Each row below holds a small network's activations on one input, seen along a few directions.
Each table varies a few parts of the input and shows all the possible inputs, shuffled.
A made-up example of a description, with smaller parts first: one of 4 places along a line, together with either a single point or one of 11 places around a ring or (one of 3 separate values, together with one of 8 places around a ring).
Shared parts are said once, and a part with two or three values counts as separate values.

Other details of the inputs shift rows strongly along two fixed directions, in all tables alike. That doesn't count.

Rows:
x1: [  3 -17   0   0   4   6 -24  -7  10  -4 -30   6]
x2: [  6  10 -21 -22  -7  -2   6 -21  -6  29   7  -7]
x3: [ -8  -1   1  13  17  13   0 -13  -3  -2  -6   5]
x4: [  2  31 -18 -10 -27 -10  43  -9  -9  18  30 -31]
x5: [ -9  -9  -2  -6  29  -7 -17 -12   7  -8  -3  14]
x6: [ -8  -5  12  -3  19  10  -9  19  -6 -25 -24  23]
x7: [ 35 -15 -38   2  31  -3 -73 -61   3  -2 -15   1]
x8: [ 11   4  -3   7 -16   6   0 -16   9  21 -14 -19]
x9: [  5  22 -11  -7 -48   1  57  -6  -3  43  22 -48]
x10: [-16 -13  13  21  18  13  -4  34   6 -27 -12  14]
x11: [ -7 -11  33   8  -6  -5   3  40  -8 -26  17  29]
x12: [ -5   7 -13   5   7  -7  -1 -32   4   5   8  -5]
x13: [ 28  22 -33  -9 -17  -3  -7 -62 -18  48  -1 -28]
x14: [-15 -15   5  -8  13   6 -12  37   6 -18 -11  18]
x15: [-16   3   3 -12  -5  -8  21  34   3  -1  13  -7]
x16: [ 15  27 -14   4 -33   3  19  -8 -11  38   7 -37]
x17: [ -9   1  36  -4 -13  -2  24  42 -12 -24  26  25]
x18: [  0  -8  -4  -4  28  -7 -21  -5   5 -21  -3  10]
x19: [  2 -13  25   8   8  -6 -23   1  -9 -24  14  32]
x20: [ -6   1  18  11  22  15  -6  20   0 -24 -23  19]
x21: [ -6  29 -15  -8 -42 -12  54  14  -6  29  33 -38]
x22: [ -6  -3  40  -5 -29 -10  37  46  -7 -11  28  21]
x23: [-12 -11   9   2  10   9 -16  29  -1 -19 -24  16]
x24: [-15 -26  14  -5  19  -7  -6  20  22 -20 -11  13]
x25: [-15  -5   5   1 -11  -6  25  13  17  -3   4  -7]
x26: [ 27   8 -19  19  14   5 -40 -64  -2  25 -18  -9]
x27: [-11  -8   4 -24 -16   3  23  26  10   8  -2  -3]
x28: [ 30  -7 -27  28  29   6 -53 -59   0  -8 -12  -7]
Description of these inputs: one of 4 places along a line, together with either a single point or one of 6 places around a ring.
Question: Changing only the place on the line of 4 turns x20 into x26. The same change can be made to x17. Which row results?
Answer: x19
Question: Which other rows agree with x22 in the place on the line of 4? List them by row number.
Answer: x1, x8, x9, x24, x25, x27

Rows:
x29: [ -3  -3   1   5   6   4 -10   2   0  -3 -13   7]
x30: [ 6 -2  4  4 -1  0 -5 -6 -8 -4 14  4]
x31: [ 39  19 -24   8 -31 -14  -2 -64 -10  36  24 -37]
x32: [  1  -9   7   9  20  -2 -21  -2  -5 -22   3  23]
x33: [-2  0 -1 -1 -2  5  2  8 -2 -4 -8  1]
x34: [-6  4 -5 -2 -2  0  7  2  3  3  0 -6]
x35: [-9  2  7 -7  0  4 17 10  2  6 -3  1]
x36: [-22   1  23   0   4  11  19  40   0 -10 -11  15]
x37: [ 18   5 -25   5   0  -2 -13 -32   3  15   1 -24]
x38: [ 23   7 -16  -3 -29 -16   0 -25  -6  29  25 -24]
x39: [-32  23  18 -17 -27   4  73  56  -5  14  17 -10]
x40: [-22 -12  19  -5  17   9   6  31  10 -25 -16  24]
x41: [  5 -17  -4   6  25   5 -29 -11  12 -16 -20  10]
x42: [ -3 -20   0   5  27   4 -29  -6  10 -22 -22  18]
x43: [ -3 -25  16  13  20   4 -29  11   7 -29  -4  29]
x44: [-14   9  13  -9 -13   8  36  41  -4  -4  -1  -1]
x45: [ 29  22 -21 -12 -38 -22  10 -36 -15  40  35 -40]
x46: [ 18 -14 -14  16  25   3 -57 -38   7  -8 -24   6]
x47: [-24  10  10  -9 -13   2  40  34  -1   3   5  -3]
x48: [-12   6  -2  -6  -7   1  22  16   1   1   2  -7]
x49: [  2 -19  -4   9  27   3 -38 -20  10 -12 -23  15]
x50: [ 10  12  -5  -7  -9 -11   2 -10  -8   8  21  -3]
Question: What is each input in this table made of?
Answer: either a single point or one of 6 places around a ring or (one of 3 separate values, together with one of 5 places along a line)
Question: A walk changes only the place on the ring of 6. It starts at x43 and steps to x38. List the rest of the walk in order.
Answer: x45, x50, x32, x30
Question: Which other rows does x35 become when the choice among 3 separate values takes its other values? List them by row number.
Answer: x36, x39
